Each row below holds a small network's activations on one input, seen along a few directions.
Each table varies a few parts of the input and shows all the possible inputs, shuffled.
Descriptions start from the smaller parts, as in this example, which fits no table here: one of 3 separate values, together with either a single point or one of 9 places along a line or (one of 4 places along a line, together with one of 8 places around a ring).
Shared parts are said once, and a part with two or three values counts as separate values.
In the rows, 128 means zero.

Other details of the inputs shift rows strongly along two fixed directions, in all tables alike. That doesn't count.

Rows:
x1: [105 157 147  73 114 125 173 145 120  32  55 153 109 148]
x2: [ 83  71 118 157 149  83 171 139 138 143 134  81  93 182]
x3: [114  58  92 167 159  85 147 109 135 121 113  74 133 182]
x4: [121  94  87 130 149  70 119 137 123 165  87  95 111 197]
x5: [ 94  93  62 136 183  94 137 102 114 114 120 123 109 196]
x6: [101  99  59 136 183  93 146 108 118 110 111 121 125 192]
x7: [136 109 135 185 129 156 119 109 114 214 238 104 129 110]
x8: [174 193 168 120  87 148  76 143 159 122 125 162 144  56]
x9: [172 160 157 102  94 177  87 139 123 131 103 163 166  56]
x10: [151 182 182 103  92 170 117 158 122 154 123 163 145  65]
x11: [102 150 170  75 107 102 167 188 145  79  20 144 110 126]
x12: [139 135  75 144 156 163  89  83 100 207 235 139 141 126]
x13: [143 157  82 173 155 136  73  87 132 182 251 150 125 116]
x14: [173 164 149 104 101 175  94 142 127 132  97 158 179  57]
x15: [131 103 178  90  96 123 182 137 150  33  43 109 125 128]
x16: [ 78 112  90 131 177  92 167 128 112 131 136 124  85 203]
x17: [109 108  95 138 140  68 115 150 112 169  92  91 100 208]
x18: [145 105 120 186 113 153  93  99 107 218 239  95 139 120]
x19: [123  96 172 105 104 117 172 130 149  23  39 115 132 119]
x20: [168 158 189 145  81 163 105 114 169  92 166 139 149  43]
x21: [125 184 163  89 118 194 140 141 120 119 162 185 140  60]
Description of these inputs: one of 3 separate values, together with either a single point or one of 6 places along a line.
Question: The inputs of x2 and x21 match in every part but the choice among 3 separate values. If x18 is changed in the same way as x2 into x21, which row does it become?
Answer: x1
Question: List by row number the other rows that have the choice among 3 separate values in common with x9.
Answer: x4, x8, x10, x11, x14, x17

Rows:
x22: [160 166 152 142  92 159  74 123 129 147 164 152 142  76]
x23: [131 165 185  79  83 163 162 167 133  72  64 145 133  89]
x24: [130  95 103 144 146  98 115 111 150 155 140  98 123 148]
x25: [111 130  69 149 165  94 101 109 124 142 161 129 110 178]
x26: [130 113  92 125 159 104 117 112 113 167 140 118 121 177]
x27: [ 98 123  87 138 167 116 130 140 115 160 153 130 111 164]
x28: [110 121 121 165 133  96 114 130 126 154 157 112  98 162]
x29: [153 183 169  78  98 146 137 131 137  44  72 165 129  96]
x30: [108 123 102 139 160 107 137 126 106 173 142 123 110 159]
x31: [160 168 132 117 121 170  96 121 107 166 150 163 157  75]
x32: [128 167 183  82  82 152 163 162 126  76  62 150 136  81]
x33: [109 102 130  93 117  84 163 136 140  56  34  99 111 173]
x34: [143 166 169  80  85 147 140 156 127  71  47 151 148  82]
x35: [131 122  93 153 129  97 105 113 123 152 152 103 114 174]
x36: [150 151 119 138 125 182 101 104 126 129 174 164 172  73]
x37: [ 98  91 156 118 122  88 175 153 136  50  48 105  97 160]
x38: [114 115 115 151 147  97 135 139 134 173 143 114 116 140]
x39: [164 142 142 140  99 180 105 108 120 137 164 131 175  74]
x40: [133  88  95 155 131 112 119 110 117 145 143  93 125 160]
x41: [116 107 114 134 131 112 135 130 111 170 155 101 118 170]
x42: [165 147 135 135 121 181 106  98 119 138 168 150 168  77]
x43: [113  97 118 147 144 103 136 116 147 160 158  98 113 147]
x44: [164 158 143 131 111 158  95 130 138 166 148 151 160  61]
x45: [ 94 128  88 140 165 107 131 134 109 161 148 137 116 154]
x46: [ 78 111 122  90 147  89 184 139 143  49  58 128  93 173]
x47: [144 173 118 118 128 170  91 126 111 156 156 177 161  69]
x48: [139 167 140 108 122 180 112 127 113 156 190 169 148  80]
x49: [148 157 170  67 100 156 146 124 139  53  60 156 138  85]
x50: [117 115 106 152 136 101 104 136 121 166 111 124 127 148]
x51: [123 150 169  88 104 167 166 140 138  32  86 167 130  79]
x52: [144 142 167 151 106 178 109 122 120 144 178 134 158  64]
x53: [153 162 156 108 117 181 119 119 108 166 181 157 145  85]
x54: [151 178 153 128 114 174 105 109 114 152 200 158 132  86]
x55: [151 173 156 137  85 174 106 121 120 152 194 142 138  84]
x56: [122  86 118 163 145 107 140 119 142 147 159  97 114 145]
x57: [134  93 105 165 154 101 124 111 145 137 141  97 141 146]
x58: [107  97 110 143 129 115 135 113 120 163 157  92 113 162]
x59: [ 94 111 106  89 146  83 163 131 145  44  40 128 107 175]
x60: [135 185 135 130 121 175 101 117 119 143 209 171 134  80]
x61: [139  86 103 161 147 104 119 113 143 141 144  98 125 144]
x62: [152 158 179  68  80 152 144 151 132  66  60 146 150  95]
x63: [142 161 178  90  87 152 128 165 141  74  46 157 142  86]
x64: [118 113 114 149 148 106 135 143 140 171 144 107 113 151]
x65: [164 161 138 122  97 184  93 135 119 167 151 142 159  80]
x66: [101  96 138 106 139  95 193 134 133  46  55 114  93 173]
x67: [149 170 116 117 128 180  90 131 118 154 160 170 158  79]
x68: [118  95 119 167 150 108 143 116 144 143 159  98 130 143]
x69: [ 99 103  87 162 164 120 140 111 125 135 166 123 125 162]
x70: [118  94  70 153 162 113 117 105 122 136 151 123 121 162]
x71: [116  88 111 157 128 119 141 116 116 147 157  94 115 159]
x72: [113  96 113 161 134 119 143 114 119 144 157  93 132 158]
x73: [101 122 113  78 148  81 163 148 135  52  38 138 113 181]
x74: [113 100 104 159 158 119 145 103 117 144 160 110 123 165]
x75: [104  97 122 149 134 108 124 121 126 162 148 103 109 152]
x76: [137 104 107 137 146  93 116 126 141 164 137 106 127 160]
x77: [120 119 116 161 143  90 128 123 149 152 169 106 100 155]
x78: [108 101 102 138 156 114 138 102 119 166 161 108 104 167]
x79: [ 97 125 136  91 146  94 186 160 131  71  39 123  93 179]
x80: [111 107 125 143 136 106 125 137 119 168 144 111 113 161]
x81: [173 163 147 139 104 154  86 116 151 143 174 146 145  68]
x82: [150 137 185 100  86 153 132 146 136  45  60 143 142  73]
x83: [133 109 101 146 151 102 113 137 144 166 125 108 124 155]
x84: [119  96 106 148 137 104 103 117 130 157 130 103 119 156]
x85: [110  97 141 122 134  81 156 144 138  44  34 100 124 162]
x86: [122 105 122 139 145 100 135 132 137 171 158 106 117 155]
x87: [165 167 132 114 121 183  96 125 114 165 153 159 153  82]
x88: [146 155 187  80  86 145 130 156 137  68  54 154 145  89]
x89: [110 116 119 152 136 115 123 148 123 168 132 116 111 153]
x90: [119  95 123 104 141  90 172 128 134  41  38 114 105 174]
x91: [138 159 160 137  99 168 107 141 117 167 151 158 146  67]
Question: The inputs of x34 and x44 match in every part but one. If x35 is changed in the same way as x34 into x44, which row does it become?
Answer: x81
Question: Describe the family of inputs behind these rows.
Answer: one of 2 separate values, together with one of 5 places along a line, together with either a single point or one of 6 places along a line
Question: Start at x60 and move only the place on the line of 5, one step at a time. The first step leads to x54. Which rows follow, in order?
Answer: x55, x28, x77
Question: Which other rows does x26 become when the place on the line of 5 takes its other values? List them by row number.
Answer: x62, x73, x76, x88
Question: Which other rows does x82 become when the place on the line of 6 takes its other values? List them by row number.
Answer: x50, x63, x84, x85, x88
